Each row below holds a small network's activations on one record, seen along a few directions.
Each row is followed by the record's values for the fields W, P, F, T, Z.
A field that a record lacks is written none.
The largest differences between rows may come from other fields.
Random noise pushes rows far along 3 fixed directions. That doesn't count. These rows show it; they differ only by the noise:
[-184  192   61   78  549 -719 -318 -259 -366  294 -209 -117  434 -177
 -222  369 -467 -229 -124  631]
[ 340  309  216  118   56    0  350  212  313 -185   15  279 -147   66
   50 -218  179 -162 -191 -265]
[-160   99  -55  226  426 -537  -49   12  -56  246 -305 -337  180  -54
 -226   16 -316  137  110  200]
[  43  -76 -182  231  -47   29  365  262  318  194 -195 -471 -285  -90
  -80 -475   77  387  455 -529]
[ 237  291  138  312  190 -116  443  413  485 -208 -185   60 -190  248
  -49 -376  128  173  -90 -377]

[  29  255   83  416  550 -549    3  242  203 -313 -332  -31  186  430
 -218  169 -150  611 -215  318] -> <W:none P:none F:none T:t2 Z:z2>
[ 184  236   86  202  425 -481   29  -26  -98 -123   -3  134  340  176
 -143 -141   28  -74 -224  167] -> <W:w3 P:p5 F:f5 T:none Z:z2>
[-296 -342 -236  -45 -153 -299 -306  -65 -128  276   57 -168   40  -17
   74  234  -43  644  139  337] -> <W:none P:none F:none T:t1 Z:z4>
[ 405  305  184   21 -235  577  832  420  708 -485  107  335 -385  342
  135 -610  495 -189 -192 -910] -> <W:w3 P:p3 F:f5 T:none Z:z1>
[  61  488  438  202  399    6  494  264  521 -488 -225  255  -51  377
  -39 -281  -41 -192 -285 -255] -> <W:w3 P:p3 F:f7 T:none Z:z2>
[ 200  307  427  -11  199   80   68  150   80 -456  115  678  106  243
   17  294   47 -523 -600  345] -> <W:w3 P:p5 F:f7 T:none Z:z1>
[   4  -20 -264  -54   73 -186  -38   12  -94  123 -137 -376 -137  -57
 -105 -250 -123  253  128  155] -> <W:w3 P:p5 F:f5 T:none Z:z3>
[ 278 -121  162 -623 -715  857  -95 -300 -324  286  430  280 -236 -585
  147   93  175 -863  301 -113] -> <W:none P:none F:none T:t1 Z:z1>
[  -9 -397 -174 -259 -508  559  -40 -106  -25  242  127   36 -272 -277
  114  352  -48   31  386  -38] -> <W:none P:none F:none T:t2 Z:z1>
[-611  -39   24  -25  321 -137 -376 -360 -319  512 -465 -496  256  -77
 -403  336 -619  -24  317  322] -> <W:none P:none F:none T:t1 Z:z1>
[ 148  -65  -66  164 -255  349  439  310  288   71  -85 -186 -347  -25
  -68 -414   88   38  268 -700] -> <W:w2 P:p4 F:f5 T:none Z:z1>
[-176   60   -2   12  136 -237 -243  -86 -193  134   62  165  157   29
    6  469 -279  140   52  556] -> <W:none P:none F:none T:t1 Z:z2>
[-372 -284 -327  -31   15 -388 -319  127 -365  191 -122 -373   73  -48
  -19  -27  -26  697  291  133] -> <W:none P:none F:none T:t1 Z:z3>
[ 818  417  667 -486 -443  868  568  -69  272 -510  589  827 -463   16
  300 -191  652 -945 -334 -789] -> <W:none P:none F:none T:t1 Z:z2>
[ 360  412  372  135  428 -570    4 -101  147 -441   11  357  367  336
   74 -244  115 -684 -500  -17] -> <W:w1 P:p2 F:f7 T:none Z:z2>
[-205  -67  -11  -17  265 -355 -198  -24 -230  239  -75  -98  205  -68
 -135  312 -260  -96 -222  307] -> <W:w2 P:p4 F:f5 T:none Z:z4>
[-225 -604 -461 -350 -530  413 -252 -297 -332  550  310 -406 -177 -421
  223  284   21  451  487   97] -> <W:none P:none F:none T:t2 Z:z4>
[ 185  102  142  206 -127  156  392  252  327 -319  -38  131 -136  215
   37 -350  160  -75  -85 -306] -> <W:w3 P:p3 F:f7 T:none Z:z1>
[ 247  120  295 -132 -200  637  213   80  110 -279   92  278 -190   45
  161  -58   71 -545  -67 -187] -> <W:w3 P:p5 F:f7 T:none Z:z1>
[ 187  370  392   19   90  709  461  475  622 -486 -156  662 -356  556
   84  160  -53  -48 -256 -321] -> <W:none P:none F:none T:t2 Z:z1>
[ 494  115  249   86 -489  226  221  133  307 -391  134  601 -128  331
  165 -425  619   -2 -427 -347] -> <W:none P:none F:none T:t1 Z:z4>
[-553  -28  -41  271  510 -558 -255  177 -111  195 -535 -367  299  346
 -473  411 -531  411   85  614] -> <W:none P:none F:none T:t1 Z:z1>
[-633  -17  -37   81  336    7 -132  -44 -131  437 -531 -632   84   85
 -377  200 -668  207  533   70] -> <W:none P:none F:none T:t1 Z:z1>
[ -23  169  109  -83  -99   88   51   68  109    0   -1   36 -104   -9
   96  142  128   56   22  -22] -> <W:none P:none F:none T:t1 Z:z3>
[ -42  -36   -9 -130  104   69 -147 -130  -76  181  -26   -6  -43  -96
  -25  288 -310  117  179  241] -> <W:none P:none F:none T:t2 Z:z2>
[ 143   91  209  -63   82 -189 -111   79  -46 -292  326  485  114  123
  265  237  106  -89 -492  446] -> <W:w3 P:p5 F:f7 T:none Z:z4>
[  54 -126 -104   45 -214  193  168   30  -30  270  -36 -217 -151 -244
 -110 -192  -62 -171  272 -394] -> <W:w2 P:p4 F:f5 T:none Z:z1>
[-192 -197 -174  -38 -145  -54 -125  -84  -51  335  -61 -287  -58  -64
   -2   72 -276  233  528  -30] -> <W:none P:none F:none T:t1 Z:z2>
[ 462  280  155 -309 -254  322  266 -252  147 -316  293  292 -132 -222
   62 -389  365 -623 -251 -479] -> <W:w1 P:p2 F:f5 T:none Z:z3>
[ 577  271  438 -434 -317  437   89 -362 -238 -206  600  680  -43 -387
  165  211  426 -774 -230  -40] -> <W:none P:none F:none T:t1 Z:z2>
[ 258  185   43 -140  125 -259 -262 -198 -281 -159  159  374  137  -63
  -16   31  -48 -297 -502  257] -> <W:w1 P:p1 F:f5 T:none Z:z3>
[ 238  263  246  145  117 -370   97   65  202 -244  -17  294   90  280
   59  -12  246   73 -235   32] -> <W:none P:none F:none T:t1 Z:z2>
[ -19  102  174 -141  237   62 -264    6 -145  -78   46  585  217  152
   11  782 -327  -98 -364  739] -> <W:none P:none F:none T:t2 Z:z1>
[-385 -140 -322  292  315 -480 -178  236  -69  138 -414 -891  188  -45
 -304 -165 -305  863  392  -26] -> <W:w3 P:p5 F:f5 T:none Z:z3>
[ -68 -192 -101    0 -343  345   99   50   34  137   42 -406 -201 -481
  205    6  120   74  403 -427] -> <W:w2 P:p4 F:f7 T:none Z:z3>
[ 223   60  139 -168   32 -101  -90  -14 -180 -211  194  316  -37  -27
  136  -99   97  -21 -373  247] -> <W:w3 P:p5 F:f4 T:none Z:z3>
[  -2 -116 -248  174  -21 -321  322  281  277  -87  -11 -204   11  133
    1 -528  257  434   36 -309] -> <W:w3 P:p3 F:f5 T:none Z:z4>
[ -30  152  -21  175  387 -154   -2  195  116 -213 -332 -285  -50  282
 -270  174 -367  640  -58  130] -> <W:none P:none F:none T:t2 Z:z3>
[ 522  414  274  -97  194 -657  -96 -454 -164 -221  257  529  432 -195
    0  -90  321 -928 -543  170] -> <W:w2 P:p6 F:f5 T:none Z:z2>
[  32  136   -6  143  212   96  150  373  380 -132 -115   73 -131  455
  102   63 -181  478   28  -51] -> <W:none P:none F:none T:t2 Z:z2>
[-143 -109  -21  -22 -120  294  196  -43   41   47   30 -135 -105 -122
   16  -36  -46 -124  236 -139] -> <W:w3 P:p3 F:f7 T:none Z:z1>
[ 107  -43  -43 -175  -30  -82 -126   31 -178  -71  383  315  143  -21
  144  197  156  -47 -316  315] -> <W:w3 P:p5 F:f5 T:none Z:z4>
[-107   39   58  -53  112  -42  -86  -94 -223  230  -36   19  105 -184
 -158  346 -321 -419  -57  164] -> <W:w2 P:p4 F:f5 T:none Z:z1>
[ -80 -182 -375   63  149 -693 -477 -252 -323  394   91 -320  336 -225
   -8   47 -163  122  198  483] -> <W:w1 P:p1 F:f5 T:none Z:z2>
[-261 -352 -178 -127  -13 -242 -414 -145 -148  283  -46  -80   88  -42
   21  463 -176  426  -50  558] -> <W:none P:none F:none T:t2 Z:z4>

Here are new rows. What are their fields?
[-325   82  237 -345  239  366 -237 -391 -221  273 -221  149  109 -110
 -131  731 -505 -527   -9  318] -> <W:none P:none F:none T:t2 Z:z1>
[ -99 -263 -132 -116 -387 -153 -331 -192 -189  207  270   71   47  -48
  217   79  197  506   -7  251] -> <W:none P:none F:none T:t1 Z:z4>
[ 188   10  154 -200 -197   55  -17  213   92 -154  298  395 -131  134
  155   65  336   43 -312  166] -> <W:none P:none F:none T:t1 Z:z4>
[ 232  218   62 -171  182 -335  -48 -398 -147 -135   64  -20  279 -218
 -196 -176   34 -494 -234    8] -> <W:w1 P:p2 F:f5 T:none Z:z3>
[-297 -137  -95  345  363 -351  -31 -117 -209  332 -277 -549  158  -95
 -228  -66 -376  160  364   36] -> <W:w2 P:p4 F:f7 T:none Z:z2>
[-220   64  -12  600  853 -880  146  194  358 -129 -657 -785  290  506
 -338 -642 -186  346  209 -325] -> <W:w1 P:p2 F:f7 T:none Z:z2>
[ 208  428  210  239  156 -114  306  615  566 -446 -128  307 -221  525
  106 -204  305  378 -348  -73] -> <W:none P:none F:none T:t1 Z:z3>
[ 190 -233  -20 -115 -573  272  139  237  398  -77  220  210 -400  109
  248 -227  495  470  -16 -300] -> <W:none P:none F:none T:t1 Z:z4>
[-304  -12 -124 -171   27  119 -100  -96 -208  294 -227 -219 -107 -188
  -70  304  -73  -94  308  179] -> <W:none P:none F:none T:t1 Z:z3>
[-108   97  112  229  282  -92   50  349  347 -253 -350  254  -23  535
 -124  384 -303  339 -214  240] -> <W:none P:none F:none T:t2 Z:z1>
[-169 -238  -56 -161 -228  671   19 -145 -119  304   23 -448 -181 -297
   34  -71 -198 -165  558 -234] -> <W:w3 P:p5 F:f7 T:none Z:z1>
[ 305  473  428  205   87  400  616  561  593 -550  -79  554 -282  547
  -14 -100  154 -297 -519 -491] -> <W:w2 P:p4 F:f5 T:none Z:z1>
[-266  -97  -99  -53  294 -279 -226  101 -121   50 -294   40   54  173
  -44  388 -161  314 -168  477] -> <W:none P:none F:none T:t2 Z:z3>
[-305 -159 -145   -7  164 -104 -290  -82 -199  251  -78    5  139  -48
  -83  608 -452  241  153  568] -> <W:none P:none F:none T:t2 Z:z1>
[-255  -81 -152  135  114 -448 -323  162 -181   70   81 -115  209  334
  -67  354 -112  580 -111  690] -> <W:none P:none F:none T:t1 Z:z4>
[-222  200  108  206  432 -166   57   86   45  131 -382 -236  189  193
 -318  -16 -376  -76  -92    4] -> <W:w2 P:p4 F:f5 T:none Z:z1>
[  59  -73 -140 -411 -360  383 -269 -362 -272  336  204 -171 -129 -584
  173  304   20  -68  208  184] -> <W:none P:none F:none T:t2 Z:z3>
[-377 -198 -256  -24  425 -753 -528 -106 -435  368 -104 -368  467  -69
 -195  370 -402  236  -75  824] -> <W:w3 P:p5 F:f5 T:none Z:z4>
[-353 -219 -336  -79   -4  -91 -155   68 -274  243 -143 -473  -85 -101
  -49   39  -22  418  451    9] -> <W:none P:none F:none T:t1 Z:z3>
[-132 -371 -218 -314 -399  123 -255 -125 -379  299  403  -78  -48 -273
  130  294  132  208  251  274] -> <W:none P:none F:none T:t1 Z:z4>
[ 159  345  408  366  196  304  501  529  595 -479  -93  481 -340  437
    6  -63   69  -71 -349 -376] -> <W:w2 P:p4 F:f7 T:none Z:z1>
[  19 -147 -141   82 -160   80  -93   36   90   -1  230  -44 -105   -2
   67  -11  148  103   -9   36] -> <W:w1 P:p1 F:f7 T:none Z:z4>
